A small network was shown many inputs. Here are its activations along a few directions, one row for each input.
Each table varies a few parts of the input and shows all the possible inputs, shuffled.
A made-up example of a description, with smaller parts first: line(6) and (point or line(9) or (values(2) and ring(8))).
Shared parts are said once, and a part with two or three values counts as separate values.
In the rows, zero is written as 128.

Other details of the inputs shift rows strongly along two fixed directions, in all tables alike. That doesn't count.

A family of inputs:
R1: [137 122  87  91  99 142  89 116 136 180  87 124  95]
R2: [141  98 124 133 124 117 110 137 125 140 106 140 124]
R3: [151 154 162 122 115 154 144 120 144 107 153  93 137]
R4: [119 100 109 124 142 118 110 133 115 144 120 135 125]
R5: [122 123 119 128 137 117 118 130 133 147  91 143 121]
R6: [107 133 192 185 178 137 179 127 118  68 165 124 148]
R7: [133 171 146 121 126 156 156 137 125 127 158  98 146]
R8: [101 109  84 143  79  95 130 103 138 126 102 134 153]
R9: [139 110 125 125 130 104 110 134 147 136  99 138 127]
R10: [127 175 101 114  27 165 108  92 146 138 141  73 156]
R11: [ 92  80 162 183 187  92 148 140 110 100 113 169 137]
R12: [100  90 158 185 181  98 165 141 103 105  98 177 136]
R13: [121 115 120 123 122 115 113 120 130 130 111 157 103]
R14: [123 113 107 114 126 108 123 121 126 128 119 155 108]
R15: [124 123 107 116 131 101 115 129 130 131 117 156 119]
R16: [114 114 123 125 143 111 100 128 140 142 106 135 122]
R17: [132 129  89  93  86 128  71 133 134 177 110 141 100]
R18: [142 119  78 104  98 151  87 119 125 180  92 125  93]
R19: [135 105 127 128 125 107 112 145 143 145 105 140 126]
R20: [123 112 119 132 120 121 106 132 111 136 116 159 113]
R21: [115 142 182 175 175 134 200 138  99  77 158 131 161]
R22: [134 153 139 127 133 163 141 120 123 112 172  90 135]
R23: [117 113 110 116 148 105 109 130 137 140 113 133 126]
R24: [132 173 146 117 115 146 143 135 124 113 176 113 140]
R25: [117  77 152 165 181  72 174 135 133  87 108 168 137]
R26: [146  95 103 128 130 114 125 130 130 132 113 137 118]
R27: [152 175 111  81  93 178 125 112 132 152 147  78 121]
R28: [156 150 148 123 119 153 146 134 121 112 165  94 150]
R29: [129 108  98 131 137 127 132 126 116 143 105 142 112]
R30: [154 163 149 114 124 141 145 131 143 108 159  92 153]
R31: [125 162 150 118 132 150 138 136 131 123 172  90 147]
R32: [114 104 124 124 140 118 108 119 137 140 108 134 111]
R33: [138 164 143 122 114 157 141 128 107 108 176 114 139]
R34: [ 97 103 159 174 175  75 152 136 125  87 109 190 131]
R35: [125 111 112 136 121 124 111 123 119 130 116 158 102]
R36: [128 109  99 127 126 118 120 125 116 128 124 156 106]
R37: [129 156 148 113 134 154 144 116 133 112 167  89 137]
R38: [130 173 159 130 121 162 146 136 128 129 150 100 142]
R39: [125 122 106 119 142 110 127 131 130 145  99 141 125]
R40: [122 163 163 127 127 156 129 135 135 124 165  92 143]
R41: [153 112  81  84  95 119  85 141 145 180 107 120 116]
R42: [155 151 154 135 115 163 142 124 133 107 158  95 135]
Each input here is: values(2) and (point or (values(4) and ring(5))).
Changing only the values(2) part turns R6 into R22. The same change can be made to R2. Which row results?
> R28
Changing only the values(2) part turns R36 into R35. The same change can be made to R4. Which row results?
> R11
Which other rows does R40 become when the values(2) part takes its other values? List them by row number.
> R31
Which other rows does R27 become when the values(4) part takes its other values? List them by row number.
> R14, R25, R37

A family of inputs:
R43: [103 164 177 172 142 133 194 114 105  63 196 107 181]
R44: [139 177 184 170 123 152 182 109 136  60 164  88 163]
R45: [160 216 127  66  99 218  95 117 140 172 177  51 124]
R46: [167  96  59  75  95 138  40 137 132 209 102 142  71]
R47: [159 220 132  50  82 226  74 111 133 162 180  44 121]
R48: [107 156 195 187 135 135 185 116 122  68 177  92 190]
R49: [175 107  50  53  91 150  52 139 119 217  81 119  86]
R50: [ 81  87 108 167 148  57 141 147 119 113  88 205 133]
R51: [100  70 138 172 139  62 147 126 139 119  64 195 130]
R52: [140 116  45  66  54 118  68 109 137 199  82 152  89]
R53: [147 172 196 125 157 124 185 139 160  64 198  77 182]
R54: [122 174 203 137 156 164 154 132 117  77 191  97 135]
R55: [106  61 140 161 184  73 120 149 119 120 101 192  90]
R56: [153 158 201 158 170 162 183 146 107  72 187 118 158]
R57: [166 210 124  66  97 215 112 125 137 178 176  41 118]
R58: [135 101  20  66  54 143  60 103 136 195  95 120  91]
R59: [111  65 126 153 198  77 153 157 109 137  74 173 109]
R60: [ 98  56 108 167 134  90 134 119 140 120  77 160 130]
R61: [106  76 102 168 160  61 150 118 119  97  82 196 116]
R62: [ 85  79 126 182 142  60 132 148 135 118  69 190 143]
What do these inputs look like to the network?
> point or ring(9) or (values(2) and ring(5))
Which other rows belong to the same alternative as R46? List them by row number.
> R45, R47, R49, R54, R55, R56, R57, R59
Which other rows does R43 become when the values(2) part takes its other values? List them by row number.
> R48
